These are the activations of a small neural network, seen along a few directions. Each row is one input.
In each table, some parts of the input vary, and every possible input appears once, in random order.
Descriptions start from the smaller parts, as in this example, which fits no table here: values(3) and (point or ring(9) or (line(6) and ring(8))).
Shared parts are said once, and a part with two or three values counts as separate values.

Other details of the inputs shift rows strongly along three fixed directions, in all tables alike. That doesn't count.
These rows show it; all are for the same input, with only those details redrawn:
[-28  12   3 -11 -46 -20 -16  -4 -31  25  25]
[-65  40  50   7  34   6  38 -20  -1   2  27]
[-40  22  72 -58 -10   4  11  21  -1  61   9]
[ 44   6  24 -12 -19   4 -42  16 -32  29 -13]
[ 26   1 -13   2 -50 -16 -47   3 -45  19   7]
[  2  18  46 -20  -1   7 -11  11 -17  31  -2]
[ 24  16   6  26   3   2 -24  -8 -33  -6   2]
[ -6  26  32  14  21   8   1  -9 -18   1   6]

A family of inputs:
x1: [-23 -14 -14 -45 -80 -15   0 -14  11  25  46]
x2: [-44  -4  -6  34  33 -56  -6 -14  61  -5   5]
x3: [-45  34   8  39  20  -5  18 -33 -20 -23  31]
x4: [-26   3 -49  49 -14 -20  34  -8 -29 -36  -7]
x5: [ 26 -27   9  -7  64  15 -10   9  33 -13  17]
x6: [ 47 -19  -7 -40 -28   3  -1  43 -10   0 -46]
x7: [ 68   1 -36  53  -4 -20  -8   6 -40 -35  -7]
x8: [-20  24  21 -11 -28 -70  19  17  32  11 -26]
x9: [-28 -17 -22  -3 -63   3   0  -9  -7  35  -2]
x10: [ 48 -42  19  -1  63  38 -28  39  17  32 -48]
x11: [-69 -21 -52  42   5 -33   7 -26   4  -9  72]
x12: [ 68   5 -12  -7  29  -6  10   1 -12 -45 -13]
x13: [ 66 -10 -22 -13 -29 -19 -10  23 -19 -24  -4]
x14: [-46  44 -27  45 -26 -60  -8 -35  23 -35   8]
x15: [ 61  -6  33   2  26  61  -2  21  24  12 -52]
x16: [-66  22   3 -16  45   2  85 -19  18 -44  -4]
x17: [-42 -23 -29 -37 -79  -1   5 -12   9  19  13]
x18: [ 40 -50 -38 -13 -32 -16 -57  34   5  29  27]
x19: [ 39  -1 -37  53  -8  11 -42 -11 -50 -24 -37]
x20: [-58  18 -47  41 -23  -2   9 -27 -21 -28  14]
x21: [-30   5   2 -20 -85 -61 -16 -11  40  47  -4]
x22: [-36 -13  17  -2 -27  12  14 -15  -7  39 -15]
x23: [-47  20  53  22  37  15  50 -37  12  12  23]
x24: [ 66  25  -3  34  23  26 -27   8  -6 -39  -2]
x25: [-35 -43  -7 -31  -5  10  -7  36  31  38   3]
x26: [ 44   6 -41  46 -13 -20   6   8 -23 -50  11]
x27: [-35 -23 -15 -32  40 -12  10 -17  31  -7  47]
x28: [ -6  10 -65  45 -33   5 -18 -10 -21 -46   3]
x29: [-14 -27  46 -15  51   2  -4  18  15  48  12]
x30: [ 17  11  18 -37 -42   0 -28  26 -15  42   6]
x31: [ 41   2  -7  29 -11  17  -7 -11   7 -11  16]
x32: [ 28 -41   5 -44  67  32 -13  17  33   7 -34]
x33: [  7  29  62 -54  31  32  12  18  27   4   3]
x34: [-11  19  51 -52  33  47  19  23  28   3 -31]
x35: [-51  -8  18 -30 -37 -21  36  25 -22  39 -22]
x36: [ -5 -55 -14   1   2  -2 -34  18 -11  41 -20]
x37: [-21  23  25  20  56  23  70  18  19 -35 -26]
x38: [ 16  -6   5  -3 -41   2  -9  -7  -4  35  17]
x39: [-18 -30 -17  19  72  26  11  -7  34 -37  -2]
x40: [ 49  32  26 -18  66  34   0 -10  11 -37  -9]
x41: [ 38 -13  20 -27 -41 -28  -9  36 -37  40 -16]
x42: [-35   2 -22  -1  12  19  36 -47  18 -29   3]
x43: [ 27   9 -62  20   9  14 -21 -30 -20 -64 -17]
x44: [ 55   6 -11  16  36  22   3 -43   8 -42   6]
Q: What is each input in this table made of?
A: line(4) and (point or (values(2) and line(5)))
Q: Changing only the line(4) part turns x25 into x15. The same change can be made to x18. Which row results?
A: x31
Q: Changing only the line(4) part turns x2 into x14. The same change can be made to x32. Which row results?
A: x43
Q: Which other rows does x38 become when the line(5) part takes its other values? List them by row number.
A: x1, x23, x31, x44
Q: List by row number the other rows that have the line(4) part in common with x12.
A: x4, x6, x7, x8, x13, x16, x26, x35, x37, x41
Q: A walk changes only the line(4) part. It starts at x4 and steps to x20. List the rest of the walk in order.
A: x9, x10
Q: Which other rows does x44 become when the values(2) part takes its other values? List them by row number.
A: x42
